Each row below holds a small network's activations on one input, seen along a few directions.
Each table varies a few parts of the input and shows all the possible inputs, shuffled.
A made-up example of a description, with smaller parts first: one of 3 separate values, together with either a single point or one of 9 places along a line or (one of 5 places around a ring, together with one of 6 places along a line).
Shared parts are said once, and a part with two or three values counts as separate values.
In the rows, 128 means zero.

Other details of the inputs shift rows strongly along two fixed directions, in all tables alike. That doesn't count.

A family of inputs:
r1: [171 129 135 105 131 104 158 149 146 107 113 143  61]
r2: [101  95 140 124  99 142 104 135 121 124 121 117 145]
r3: [101  97 145 116  99 155 114 134 110 127 130 113 139]
r4: [110 113 119 152 122 140 102 132 125 117 141 109 132]
r5: [112 112 122 146 127 151 117 133 108 119 145 106 127]
r6: [161 134 133 111 126  81 152 154 138 114 110 151  66]
r7: [102  97 143 115 101 155 113 133 114 123 128 118 139]
r8: [172 123 134 131 123  91 165 166 140 103 115 134  79]
r9: [140 180 143 133 161 137 158  81 149 159 131 134 212]
r10: [172 128 138 122 123 105 170 158 143  99 124 137  72]
r11: [151 173 160 142 164 136 157  84 140 155 133 120 213]
r12: [139 153 175 122 138 126 147  90 142 163 107 126 229]
r13: [110 109 110 137 135 144  89 122 130 126 126 120 122]
r14: [175 123 125 130 126 101 157 162 159 101 113 148  76]
r15: [141 183 136 134 158 118 139  83 145 166 126 141 215]
r16: [ 97 120 110 147 115 134 110 132 121 127 143 112 131]
r17: [147 167 154 135 174 116 142  79 137 164 112 120 209]
r18: [107 113 123 129 132 149 101 119 114 124 138 110 118]
r19: [107 113 122 138 128 133  95 123 119 128 132 107 120]
r20: [104  91 129 123 103 151 100 137 129 124 116 127 142]
r21: [104 117 108 134 133 139  89 125 122 131 129 134 120]
r22: [144 176 147 123 176 137 140  74 139 167 120 146 203]
r23: [206 165 184  89 146 100 212 118 172 144  84 168 170]
r24: [101 125 106 139 114 127 101 131 111 133 145 120 127]
r25: [101  92 138 125 101 141 107 140 111 126 119 113 145]
r26: [159 130 123 124 118  84 173 165 140 110 116 140  77]
r27: [102 119 120 127 132 142 106 125  96 133 138 119 118]
r28: [107 112 121 137 130 134  93 122 122 125 131 111 121]
r29: [165 137 123 108 120  90 174 161 123 115 124 148  69]
r30: [102  93 142 116 103 154 117 137 104 125 125 114 139]
r31: [111 114 121 154 120 139 104 134 122 120 142 106 129]
r32: [100 117 116 136 129 128  97 127 103 134 131 119 122]
r33: [158 133 124 123 115  86 168 161 150 106 118 143  75]
r34: [167 137 115 107 123 103 163 157 141 113 123 162  70]
r35: [114 115 119 144 124 159 108 129 124 116 146 115 125]
r36: [142 154 170 120 141 132 144  90 152 161 103 135 229]
r37: [100 121 120 126 129 144 100 120 105 130 141 122 117]
r38: [108 112 116 137 130 140  89 120 128 125 129 116 120]
r39: [151 172 150 148 164 129 143  87 156 153 123 128 216]
r40: [103 117 102 137 124 157 114 128 126 123 144 127 125]
r41: [166 136 111 115 120  89 155 161 148 114 115 162  73]
r42: [108 114 126 130 130 146 104 120 112 128 139 107 116]
r43: [160 135 128 115 118 100 177 158 142 106 126 143  72]
r44: [103 126 104 129 119 148 104 125 113 129 149 128 125]
r45: [105  97 139 114 101 160 110 133 121 123 126 123 136]
r46: [ 99 117 111 139 121 146 122 130 108 125 146 112 128]
r47: [164 135 129 111 126  86 149 153 145 114 108 156  63]
r48: [ 99 121 113 138 117 146 120 129 114 125 150 112 124]
r49: [101 126 108 130 119 142 108 126 107 129 152 123 125]
r50: [112 110 114 129 137 157  98 118 123 125 133 121 117]
r51: [209 182 174 104 175  81 210 106 155 147  96 147 150]
r52: [101 121 119 135 125 128  95 126 110 134 135 120 119]
r53: [163 139 120 115 115  79 160 161 140 112 120 152  72]
r54: [141 179 139 136 160 110 148  88 129 168 125 132 216]
r55: [102 116  99 145 122 144 105 131 133 123 136 127 130]
r56: [102 127 110 131 117 140 111 128 104 133 153 119 124]
r57: [ 99 120 104 145 117 139 105 130 131 123 140 121 129]
r58: [104 123 116 125 129 148  98 119 112 130 138 128 114]
r59: [116 110 113 144 129 163 107 130 127 116 143 121 127]
r60: [163 136 138 104 126  93 162 151 128 117 119 147  60]
Description of these inputs: one of 2 separate values, together with one of 5 places along a line, together with either a single point or one of 5 places around a ring.
- The inputs of r28 and r17 match in every part but the place on the line of 5. If r43 is changed in the same way as r28 into r17, which row does it become? => r46
- The inputs of r48 and r40 match in every part but the place on the line of 5. If r24 is changed in the same way as r48 into r40, which row does it become? => r41
- A walk changes only the place on the ring of 5. It starts at r54 and steps to r32. List the rest of the walk in order. => r17, r8, r26
- Change only the choice among 2 separate values in r25. List by row number the other rows that result. => r30
- Change only the place on the line of 5 in r39. List by row number the other rows that result. => r4, r8, r14, r31
- Change only the choice among 2 separate values in r49. List by row number the other rows that result. => r53
- Change only the place on the line of 5 in r32. List by row number the other rows that result. => r6, r21, r47, r52
- Which other rows agree with r58 in the place on the line of 5 and the choice among 2 separate values? List them by row number. => r1, r9, r35, r44, r45
- Which other rows agree with r56 in the place on the line of 5 and the choice among 2 separate values? List them by row number. => r3, r11, r42, r48, r60

A family of inputs:
r61: [109 115 130 116 120 149 114 117 123 139 123 124 144]
r62: [107 116 137 125 118 153 130 128 113 129 135 123 149]
r63: [107 122 140 120 111 134 105 119 115 136 128 121 147]
r64: [111 132 114 154 135 139 112 122 138 125 136 119 138]
r65: [169  83 125 111  98 104 160 193 147  77 105 143  30]
r66: [113 138 116 129 139 143 100 108 131 129 143 126 130]
r67: [109 132 114 145 141 135  98 115 134 133 128 126 132]
r68: [112 129 104 136 127 122 110 124 121 135 133 137 126]
r69: [158 112 100 123  97  83 161 192 136  86 124 150  22]
r70: [223 204 173 120 184  89 218 101 161 150 108 157 171]
r71: [104 126 121 130 140 129 111 115 107 135 136 110 119]
r72: [117 108 140 140 115 139 111 130 127 126 128 112 153]
r73: [120 133 120 134 150 148 102 111 107 135 140 123 133]
r74: [115 109 140 130 121 134  99 125 125 135 120 120 145]
r75: [112 140 110 134 137 125 111 121 116 146 138 132 145]
r76: [119 103 127 124 129 145 106 125 130 126 115 126 140]
r77: [110 129 123 139 137 132 126 118 112 131 142 104 130]
r78: [112 119 133 127 117 155 127 122 127 133 129 117 157]
r79: [105 115 137 113 122 148 118 121 110 137 128 131 142]
r80: [113 139 106 143 129 131 121 128 116 135 145 122 149]
r81: [207 196 194 107 148  79 219 104 169 153  97 153 196]
r82: [164 116 114 117 105 102 156 175 150  87 136 143  19]
- The inputs of r74 and r72 match in every part but one. If r76 is changed in the same way as r74 into r72, which row does it become? => r65
- What do these inputs look like to the network? => one of 2 separate values, together with either one of 5 places around a ring or one of 6 places around a ring
- Change only the choice among 2 separate values in r64. List by row number the other rows that result. => r67

A family of inputs:
r83: [152 159 130 106 141  88 148 121 131 140 114 160 115]
r84: [ 88  82 126 112  97 166 101 143  99 112 138 114  99]
r85: [157 142 154 120 139 123 155 119 162 143  97 148 181]
r86: [190 158 130 129 157 103 173 133 156 118 116 153 104]
r87: [174 160 134 122 164 119 161 115 150 135 120 152 133]
r88: [190 139 158 122 136 118 182 137 164 118 103 144 142]
r89: [144 105  88 134 114 103 122 176 142  93 121 144  36]
r90: [ 87 151 104 168 142 149 109  97 110 147 166 105 185]
r91: [124 128 165 116 144 130 114  95 129 157  97 125 190]
r92: [160 155 129  99 131  85 177 141 123 127 123 158  77]
r93: [116 158 161 115 138 143 146  83 118 168 126 126 228]
r94: [109 128 120 124 147 154  96 103 115 135 136 128 126]
r95: [110 123 160 119 143 165 100  88 118 153 118 112 192]
r96: [189 163 128 133 153  77 176 132 176 121 107 154 108]
r97: [163 147 150 141 118 100 188 148 150 116 126 124 138]
r98: [ 92  77 104 145  98 160  82 150 127 107 127 115 123]
r99: [ 89  97 120 120  81 152 111 150 106 116 147 117 106]
r100: [172 173 118 132 150  86 166 125 152 140 121 155 147]
r101: [ 78 108  95 125 115 134  64 128  89 134 140 121  98]
r102: [121  89 130 100  85 107 116 170 111 111 110 135  67]
r103: [185 156 150 101 161  68 161 123 148 140  90 156  98]
r104: [151 130 104 117 113  94 167 174 123 107 132 152  40]
r105: [120 150 113 155 155 143 129 100 128 137 155 111 165]
r106: [ 74 133 117 136 142 145  82  95  78 159 153 101 159]
r107: [ 76  90 113 137  91 165 106 146  97 121 147 114 134]
r108: [107 103 132 154 123 172 104 118 133 119 139 102 168]
r109: [164 170 121 141 147  86 162 122 155 135 127 145 144]
r110: [125 135 140 127 123 132 136 119 137 146 119 140 190]
r111: [146 131 118 105 133 100 128 137 140 122 108 154  72]
r112: [108  67 140 112 104 149  89 154 101 106 121 111  70]
r113: [114 127 128 120 147 130 110 115  94 136 137 116 109]
r114: [156 177 133 115 139  98 171 119 135 143 132 150 122]
r115: [143 174 119 161 153 102 139 111 149 141 136 127 169]
r116: [114 128 130 143 117 145 141 122 121 138 140 116 185]
r117: [113  70 117 125  97 164 104 167 122  95 130 123  78]
r118: [ 87 105 104 126 127 139  64 124 105 129 126 122  92]
r119: [117 136 137 129 166 142  95  88 109 151 129 117 150]
r120: [102 124 151 122 138 150  93  89 124 160 107 118 202]
r121: [137 123 128 134 111 118 140 141 141 127 120 133 155]
r122: [ 93 106  81 138 109 132  87 153 106 117 145 136  84]
r123: [129  82 120 133  88 135 141 181 129  81 138 114  57]
r124: [145 175 142 111 169 126 153  85 126 154 131 140 170]
r125: [190 139 154 125 128  88 185 144 182 115  94 146 128]
r126: [155 146 173 105 149 137 152  97 145 145 105 139 184]
r127: [118 126 135 145 134 164 133 107 127 138 140 108 194]
r128: [ 78 123  85 175 120 149  93 131 105 120 173  94 125]
r129: [148 125 108 154 134 120 130 154 147  94 138 121  67]
r130: [154 140 131 101 141 104 150 136 117 124 124 138  66]
r131: [133 111  92 135 119 127 134 165 117  95 145 129  49]
r132: [114  88 129 104  97 130 109 153 129 110 105 139  89]
r133: [110 139 170 123 154 158 120  74 106 167 124 103 223]
r134: [105 113 124 151 105 136 113 134 132 125 134 113 163]
r135: [179 143 159 106 134 115 194 139 150 126 111 146 138]
r136: [ 91  93 123 126  99 158  85 132 133 123 124 122 129]
r137: [110  93 142 108  95 120 124 157  94 120 125 116  88]
r138: [114  77 133 103  93 139 116 164 100 103 126 115  53]
r139: [156 110 153  96 107  81 150 159 127 122  98 143  84]
r140: [ 84 106 123 166 119 176  99 120 120 119 158  83 175]
r141: [149 166 141 114 157  87 135 105 121 159 110 142 145]
r142: [101 137 135 156 124 153 131 104 123 144 147 102 213]
r143: [129 176 130 139 177 149 139  77 127 164 141 128 209]
r144: [ 68 114  99 130 119 150  76 119  75 138 155 108 110]
r145: [127 112  92 157 121 110 108 160 148  96 134 120  61]
r146: [163 151 163 151 150 133 160 110 166 128 119 118 191]
r147: [174 163 133 109 144  89 156 128 163 131 105 162  95]
r148: [126 166 121 124 140 115 123 104 134 152 133 146 155]
r149: [ 70 121 137 127 120 164  80  91 106 158 132 117 219]
r150: [ 85  83 110 166 102 159  77 142 136 105 137  95 138]
r151: [130  90 135 110  97 146 121 157 136 100 125 131  74]
r152: [111  97  92 153 120 146  94 153 124  93 151 114  60]
r153: [182 173 133 145 160  96 186 129 157 119 135 130 117]
r154: [ 91 106  77 150 106 141 103 156  97 110 162 116  80]
r155: [160 138 126 113 136 116 142 134 145 116 128 149  70]
r156: [114 176 132 134 167 158 122  67 126 166 150 122 203]
r157: [160 162 150 110 169 116 139  97 133 148 114 140 138]
r158: [ 75 101 128 130 106 185  89 113 106 129 152 104 158]
r159: [163 118 153  89  98  85 179 168 122 114 105 143  60]
r160: [155 133 110 122 137 102 140 148 150 119 112 157  80]
r161: [177 145 149 136 118  82 181 155 166 113 112 139 132]
r162: [ 78 108 122 130  98 158  82 120 117 138 140 118 166]
- What do these inputs look like to the network? => one of 2 separate values, together with one of 5 places around a ring, together with one of 8 places along a line
- The inputs of r124 and r111 match in every part but the place on the ring of 5. If r133 is changed in the same way as r124 into r111, which row does it become? => r91
- The inputs of r156 and r155 match in every part but the place on the ring of 5. If r130 is changed in the same way as r156 into r155, which row does it become? => r157
- Change only the choice among 2 separate values in r155. List by row number the other rows that result. => r151
- Change only the place on the line of 8 in r148. List by row number the other rows that result. => r83, r100, r101, r109, r115, r122, r141
- Change only the place on the ring of 5 in r119. List by row number the other rows that result. => r103, r106, r113, r141
